+1.52,+8.59,+4.94,+2.22,+0.13,+2.14,+0.90,+2.09,-0.17,-0.81,+1.42,+0.91,-4.26
The entry just right of +1.52 is +8.59
The entry just right of the centre entry: +2.09
What is the entry just left of the centre entry?
Answer: +2.14
What is the entry just left of +0.91?
Answer: +1.42
What is the smallest entry?
Answer: -4.26
The entry just left of +1.42: -0.81
What is the entry just left of the largest entry?
Answer: +1.52
What is the entry at the centre?
Answer: +0.90
